These are the activations of a small neural network, seen along a few directions. Each row is one input.
Each table varies a few parts of the input and shows all the possible inputs, shuffled.
A made-up example of a description, with smaller parts first: one of 4 places along a line, together with either a single point or one of 11 places along a line or (one of 3 separate values, together with one of 5 places around a ring).
Shared parts are said once, and a part with two or three values counts as separate values.

Other details of the inputs shift rows strongly along two fixed directions, in all tables alike. That doesn't count.

Rows:
r1: [ 2.40  4.54 -1.20  1.64  2.88  5.46 -0.78  1.17 -4.93  0.38  5.82]
r2: [ 2.21 -9.39  1.85 -7.74  0.10 -1.82 -8.94  2.41 -1.89 -3.10  1.60]
r3: [ 0.28  0.43  0.31 -1.14  0.62  4.53 -1.91  0.15 -3.48 -0.08  5.53]
r4: [-1.11 -1.69 -0.53  1.56 -2.17 -3.88  2.96 -2.39  3.05 -2.95 -2.94]
r5: [-0.31  2.83 -2.76  2.93  3.49  2.12  0.82 -1.53 -1.09  3.61 -2.66]
r6: [ 2.41  3.20  1.00  0.97  2.70  1.20 -1.71  4.78 -1.05  3.66  2.07]
r7: [ 1.65  3.08  2.53  0.46  2.22  2.02 -1.98  5.44 -2.17  4.07  2.96]
r8: [-1.79  0.98 -2.98  1.49 -0.12  1.43  0.22 -3.27 -1.80  0.33  0.00]
r9: [-0.90  3.73 -2.52  3.40  2.44  2.50  1.63 -0.74 -2.58  5.29 -0.75]
r10: [ 1.34 -8.00  5.08 -8.28 -2.88 -3.75 -6.24  5.52  1.22 -4.49  1.36]
r11: [-1.12  0.50 -2.22  1.95 -0.89 -1.62  3.44 -6.01  1.66 -2.43 -4.00]
r12: [-3.29  0.11 -1.01  1.15 -1.88 -2.94  3.89 -0.91  4.81  2.21 -3.91]
r13: [ 1.80  3.17  1.21  0.25 -1.01  3.83  1.86 -0.03 -2.74 -0.67  5.34]
r14: [ 0.37  4.12  0.06  4.09  0.47  0.64  4.67 -0.56  1.18 -1.28 -1.12]
r15: [-3.92 -1.95 -3.22  1.49  0.15 -1.18  1.46 -4.61  1.49  4.24 -4.30]
r16: [-1.63 -3.00  0.14 -0.38 -4.86 -2.52  1.93 -2.04  3.83 -2.68 -1.86]
r17: [-1.75 -1.11  0.08  1.10 -3.12 -2.89  2.95 -1.79  2.23 -2.49 -2.51]
r18: [ 1.67  4.80 -1.05  2.26  3.71  5.46 -0.20 -0.25 -3.95  0.03  3.60]
r19: [ 3.13  2.25  2.85 -0.56  3.51  2.14 -3.42  5.44 -1.25  2.19  2.12]
r20: [ 2.72  4.22  1.70  0.48  1.68  1.33  0.98  5.83 -0.55  1.16  2.99]
r21: [-1.12 -3.17 -1.52 -0.93 -1.89 -3.66  1.47 -5.03  1.11 -3.80 -2.39]
r22: [-2.04 -1.06 -0.53  0.38 -0.15 -4.18  2.12 -0.97  5.02 -0.40 -6.24]
r23: [-3.10 -2.12 -0.47  0.40 -1.05 -3.21 -0.15 -1.23  3.99  3.93 -4.15]
r24: [ 2.12 -6.48  3.23 -6.96 -3.95 -1.02 -5.07  0.62 -2.11 -6.73  3.43]
Description of these inputs: one of 4 places along a line, together with one of 6 places around a ring.
Changing only the place on the line of 4 turns r3 into r1. The same change can be made to r12. Which row results? -> r20
Which other rows does r14 become when the place on the ring of 6 takes its other values? List them by row number. -> r5, r11, r18, r19, r22
A walk changes only the place on the line of 4. It starts at r13 and steps to r24. List the rest of the walk in order. -> r21, r11
A walk changes only the place on the line of 4. It starts at r14 and steps to r4. List the rest of the walk in order. -> r17, r16

Rows:
r25: [-0.35 -1.98  0.75 -1.19  0.66 -2.07 -1.79  1.57  2.04  0.93 -2.41]
r26: [-3.74 -6.04 -1.71 -1.33 -3.17 -5.77  0.45 -5.00  3.90 -2.25 -5.50]
r27: [ 1.41 -3.51  1.69 -3.64 -0.77  0.33 -3.85  1.18 -1.29 -2.57  2.42]
r28: [ 1.10 -8.25  2.43 -6.47 -2.19 -3.05 -5.84  0.39  0.80 -5.74  0.08]
r29: [-1.73  2.42 -2.80  3.34  0.66 -0.10  3.22 -3.39  0.15  1.89 -2.36]
r30: [ 1.73  2.78  1.24  0.47  0.74  3.11  0.37  1.89 -1.31 -0.38  2.78]
r31: [ 2.14  3.77  0.22  1.47  1.73  2.74  0.69  1.63 -2.45  0.19  2.60]
r32: [ 0.32  4.20 -1.18  3.15  0.61  1.52  3.02 -0.28 -1.28  1.73  1.04]
r33: [ 1.25  1.39  0.09  0.35  0.18  0.82  0.29  0.93 -1.99 -0.11  1.95]
r34: [-1.98  1.61 -1.41  2.58  0.73 -2.13  2.34 -0.22  2.11  4.11 -3.55]
r35: [ 1.11  0.86  0.75 -0.65  0.38  2.46 -0.92  1.30 -1.65 -0.39  3.06]
r36: [-1.59  1.77 -1.96  2.66  0.13 -0.41  3.05 -2.73  1.52  0.36 -2.50]
r37: [-3.03 -0.44 -1.81  1.79  0.74 -2.56  1.28 -1.70  3.01  3.72 -4.98]
r38: [ 1.82  0.79  1.95 -1.20 -0.49  2.11 -0.82  2.47 -1.76 -0.86  3.76]
r39: [ 1.55  0.63  1.75 -1.32  0.06  3.01 -1.48  1.97 -1.80 -0.64  3.63]
What is each input in this table made of? -> one of 3 separate values, together with either a single point or one of 4 places along a line
Changing only the choice among 3 separate values turns r37 into r25. The same change can be made to r35. Which row results? -> r36
